A small network was shown many inputs. Here are its activations along a few directions, one row for each input.
Each table varies a few parts of the input and shows all the possible inputs, shuffled.
Descriptions start from the smaller parts, as in this example, which fits no table here: one of 3 separate values, together with either a single point or one of 9 places along a line or (one of 4 places along a line, together with one of 5 places around a ring).
Shared parts are said once, and a part with two or three values counts as separate values.

Other details of the inputs shift rows strongly along two fixed directions, in all tables alike. That doesn't count.

Table:
row 1: [ -6   3  18   7  18   8  28  -6  11 -15 -24  12   4]
row 2: [-24  -5  10  17  -5  17  20 -11 -10  -5   6  15  17]
row 3: [ 12   1 -10  -5  -1  10 -27   5  -2   3  13 -15   8]
row 4: [  9  -7  -8  -5  -4  -9 -33   9  -3   4   3 -21  14]
row 5: [  3  -3 -16  -9   9   9 -15  11   7  -8   4 -11 -20]
row 6: [  9  -1  -5  -8  -6  -6 -33   9   0  -2  12 -16  13]
row 7: [ 23  20  23 -12 -28 -22  59 -54  -4  42  -1  24   9]
row 8: [ 13  -9  -4  -6  -3 -10 -30  14   2   4  10 -18  17]
row 9: [ -6 -22  34  14  -5  -3  -1 -18  14  -5 -25   6   6]
row 10: [-34 -14  19  17  13 -10  12  -9   0   1 -14  19   2]
row 11: [  7   0 -12 -10   3  16  -9  16  -5 -11   2 -15 -21]
row 12: [-11   2 -25  -5  -2 -11 -23  16  -5  -5  13  -4  10]
row 13: [-25  -6   4  14  -2  14  15 -12  -9  -1   1  19  18]
row 14: [ 11  -3 -12  -4   4  15  -6  14  -3 -15   8 -18 -21]
row 15: [  8  -4 -17  -6   7  13 -11  11  -1 -10   4 -13 -21]
row 16: [ -7   9 -25  -1  -7  15 -11  20 -14  -1  15  -8   3]
row 17: [ -1 -15  36  11  -4   6  -1 -17   7 -12 -16  13   4]
row 18: [-32  -5  16  16  12   0  14 -10  -4  -3  -5  24  -1]
row 19: [-11 -12  33  13  -3   5  -3 -19  -4  -5  -4  13  26]
row 20: [ 53  27  -8 -28 -29 -28  36 -27   2  36   0  -2 -25]
row 21: [  7 -12  -9  -6   9 -11 -19  21  15  -7   2 -11 -15]
row 22: [-19 -21  26  11   7  -9  10 -14  12  -8 -21  12  -4]
row 23: [-16 -13  25   8   7   1  11 -14   7 -13 -12  18  -6]
row 24: [-10  -4 -27  -3   0 -16 -24  17  -7   0   4  -8  11]
row 25: [ 17   5  -4  -4  -7  19 -20  12 -13   1  12 -19   7]
row 26: [ -3 -16  29   8  -2  17   1 -19   9  -8 -16   8   2]
row 27: [ 32  10  -6  -1   9  13 -11  21  12 -13 -13 -16   2]
row 28: [ -8   5 -26   2  12  12  -9  17  -8   1  13  -6 -16]
row 29: [ 29  -3  -2  -1  -5  17 -15  10  -3 -13   2 -22 -12]
row 30: [ -2   4  27  13  10  15  14 -10   0  -7 -17   7  37]
row 31: [ -5 -16  37   7  -7   1  -1 -17  13 -10 -16  12   5]
row 32: [-27  -5  13  15   6  16  26 -10  -8  -3   2  13  -4]
row 33: [-11   4 -18   0  11  -8 -18  21   0  -2  12  -4 -13]
row 34: [  2  -3  -9  -8   6  -7 -21  18  11 -12   5  -9 -19]
row 35: [ 50  35  -6 -25 -31 -27  40 -27  -7  42  20  -5  -7]
row 36: [-31 -17  22  15  13 -10  16  -6   3   2  -9  24   6]
row 37: [ 25  -1  -1  -6  -7  19 -17  13  -5 -10  -2 -20 -12]
row 38: [-10   9 -21  -1   7  15  -7  21 -13   0  11  -9 -18]
row 39: [ 20  37 -30 -27 -26 -50  35 -19  -6  40  16  12  -6]
row 40: [ -5  22 -24   5  25   6  -2  27   1  -6  -2 -10  -4]
row 41: [-12   5 -25  -1  15   8 -14  16  -2   2  12  -5 -16]
row 42: [ -6  -7 -24  -5   1 -15 -22  22  -4   0  10  -5  14]
row 43: [-32  -7   4  10   1  10   9 -14  -4  -1   0  20  20]
row 44: [ 28  56 -34 -25 -17 -44  54 -15  -1  40   5   6   2]
row 45: [ -2 -24  37  11  -5  -3   3 -15  18  -4 -18  11   9]
Description of these inputs: one of 5 places around a ring, together with either a single point or one of 8 places along a line.
Changing only the place on the ring of 5 turns row 7 into row 15. The same change can be made to row 19. Which row results? -> row 23
Changing only the place on the ring of 5 turns row 20 into row 13. The same change can be made to row 31. Which row results? -> row 12
A walk changes only the place on the ring of 5. It starts at row 2 and steps to row 35. List the rest of the walk in order. -> row 29, row 14, row 32
Which other rows agree with row 10 in the place on the ring of 5? List them by row number. -> row 18, row 28, row 32, row 33, row 36, row 38, row 40, row 41

Table:
row 46: [-9  0 -1  4  0  7  0 -1 -6  0  6  3  5]
row 47: [-5 -3  1  2  5 -2 -2  1  5 -4 -6  2 -1]
row 48: [-4 -8  8  2  2  1 -6 -1  1 -3  1  1 -5]
row 49: [-8  1 -1  5  7 -1 -1  4 -1  1  0  2  7]
row 50: [-7 -6  1  0 -2 -6 -5 -2  2 -1 -2  3  1]
row 51: [  9  -8  12   0  -6  -2 -12  -3   5  -2  -4  -5  14]
row 52: [ 2 -1  3  2  4 10  6  2  0 -8 -6 -2 -6]
row 53: [ 8  2  8  3 -6 10 -7 -4 -4 -3  0 -3 16]
row 54: [-12  -3  -1   5   3  -3  -5   1  -5   3   6   3   9]
row 55: [  3  19  13 -11 -24 -26  61 -42  -2  30  -3  28   2]
row 56: [-4 -3  3  3  6 -4 -4  4  5 -2 -5  1 -1]
row 57: [-8  1 -2  5  6  0 -1  4 -1  0 -1  2  7]
row 58: [15 -4 13  3 -7 11 -7 -5 -1 -3 -4 -8  8]
row 59: [-8 -7  3  2  1 -6 -8  1  1  0  0  2  2]
row 60: [-8 -6  5  2  2 -7 -6  0  1  1  1  3  1]
row 61: [  6  -3   8   1  -5   1 -11  -3  -1   1  -1  -3  21]
row 62: [  2  -4   4   1   4   3   1   2   5 -10  -6   0  -6]
row 63: [-3 -5  1  1 -1 10  0 -1 -3 -4 -1  0 -5]
row 64: [-7 -7  1  1 -2 -6 -4  1  2 -5 -3  3  3]
row 65: [-3 -7  6  1  0  2 -5 -1  2 -3  0  1 -5]
row 66: [-11  -5  -4   4  -2  -2  -2   2  -4  -3   1   3  11]
row 67: [ 14  -9  15   0  -7   4 -10  -5   5  -4  -4  -7   8]
row 68: [ 33  14 -47 -23  -6 -11 -32  34   1   1  20 -31 -26]
row 69: [ 29  26 -47 -17   3  -6 -23  33  -4   9  23 -28 -19]
row 70: [-3 -4  5  3  2  7 -1 -1 -4  0  3 -1 -5]
row 71: [-7  0 -4  3  4  1  2  5 -1 -5 -4  1  8]
row 72: [-3 -6  2  2 -2  9  2  1 -3 -7 -2  0 -3]
row 73: [ 0 -4  7  3  7  2 -2  2  5 -5 -3  0 -7]
row 74: [-8  0 -3  4  5  2  0  2 -1 -2 -3  2  7]
row 75: [-2 -7  2 -1 -2  2 -4 -2  3 -4 -2  1 -6]
row 76: [-3 -4  4  3  1  9 -1 -1 -3 -1  1  0 -4]
row 77: [-4  4 -3  2  3  8  5  4 -3 -7 -1  1  3]
row 78: [-5  4 -3  2  4 10  3  2 -2 -4 -1  1  2]
row 79: [ 44  40 -36 -35 -16 -49  20   0   6  41  15 -11 -28]
row 80: [-11  -4  -4   3  -1  -1  -3   0  -4   0   2   3   9]
row 81: [-3 -3  1  1  4 -3 -1  4  5 -8 -7  1  1]
row 82: [ 1 -4  6  3  6  3 -1  1  6 -5 -5  1 -7]
row 83: [ 1 -1  6  5  7  8  3  2  0 -2 -2 -1 -7]
row 84: [ 1 -1  5  4  6 10  3  2  1 -4 -4 -1 -6]
row 85: [-9  0 -1  4  1  6 -1  0 -6  1  8  2  4]
row 86: [-5  4 -1  4  5  9  3  2 -2 -2  1  2  3]
row 87: [  3  20  12 -13 -23 -26  60 -44  -2  33  -2  28   0]
row 88: [-11  -3  -3   4   1  -2  -5   1  -4   3   5   3   9]
row 89: [ 0 -1  2  2  5 12  4  1  0 -6 -5 -1 -7]
row 90: [ 1 -4  3  1  5  5 -2  1  6 -7 -6  0 -8]
Changing only one part turns row 62 into row 81. The same change can be made to row 82. Which row results? -> row 56
Changing only one part turns row 58 into row 61. The same change can be made to row 76. Which row results? -> row 88
What do these inputs look like to the network? -> one of 5 places around a ring, together with either a single point or (one of 2 separate values, together with one of 4 places along a line)
Change only the choice among 2 separate values in row 66. List by row number the other rows that result. -> row 71
Change only the choice among 2 separate values in row 75. List by row number the other rows that result. -> row 90

Table:
row 91: [ 0  4 -3  0  0 -1  8  2 -3  3  0  0 -4]
row 92: [-3  5 -5 -2  3 -3  7  1  2  1 -1  3 -6]
row 93: [-4  3 -5 -2 -3 -5  2 -2 -2  3  2  4 -1]
row 94: [ 1 -1  1 -2 -3 -8 -2 -3  1  5  1  1 -4]
row 95: [ 10  -3 -35   3  20  29 -62  52  -2 -28  14 -37 -10]
row 96: [ 2  1  1 -2  4 -6  2 -1  5  2 -3  1 -8]
row 97: [  1  -2   2  -3  -2 -10  -2  -2   2   5   2   0   0]
row 98: [-4  2 -5 -3 -2 -6  3 -1 -1  2  4  3  3]
row 99: [-3  4 -6 -1 -1 -7  3  0  1  3  1  3  5]
row 100: [-1  3 -4 -1 -1 -3  4 -1 -4  5  3  0  4]
row 101: [-30 -26  31  25  11  33  -7  -6  -2 -24 -10  11  18]
row 102: [-3  3 -4 -2  0 -4  7  2  0  0  1  3 -5]
row 103: [ 7  5  1 -1 -2 -1  1 -2 -1  4  1  0  7]
row 104: [-29 -28  35  23   7  26  -7 -10   0 -24 -17  12  19]
row 105: [  2   0   1  -1  -1 -11  -2  -1   5   5  -1   0   2]
row 106: [-3  1 -6 -3 -2 -2  4 -2 -1  3  4  4 -3]
row 107: [ 2 -1  2 -1  0 -7  2  0  3  2 -1  1 -7]
row 108: [ 0  5 -4  0  0 -4  4  0 -2  5  1  0  7]
row 109: [ 7 -1  3 -4 -5 -4  0 -3  1  2 -1 -3  3]
row 110: [ 4  4  1 -2 -5  1  1 -4 -3  4  3  0  0]
row 111: [ 9  1  2 -3 -4 -4  0 -2  3  3 -4 -2  6]
row 112: [ 6  4  1 -1 -2  2  6 -1 -1  1  1 -1 -4]
row 113: [-2  4 -4 -1 -2 -1  3 -2 -5  6  2  1  0]
row 114: [ 7 -2  1 -3 -5  0  2 -4  2  1 -1 -2 -3]
row 115: [ 2 -3  1 -2 -1 -6  0 -3  3  4  2  1 -5]
row 116: [ 0  6 -3 -1  4  1  8  1  0  3 -1  0 -5]
row 117: [-1  2 -4 -1 -1  1  6 -2 -3  5  3  1 -2]
row 118: [ 5  4  2 -3 -4  0  1 -3 -3  3  4 -1  4]
row 119: [ 8  2  1 -3  1  0  4 -3  4 -1 -5 -2 -6]
row 120: [ 8  0  2 -2 -3 -1  5 -1  2 -1 -3 -2 -5]
Changing only one part turns row 100 into row 118. The same change can be made to row 108. Which row results? -> row 103
What do these inputs look like to the network? -> one of 5 places around a ring, together with one of 6 places along a line
Change only the place on the line of 6 in row 94. List by row number the other rows that result. -> row 96, row 97, row 105, row 107, row 115
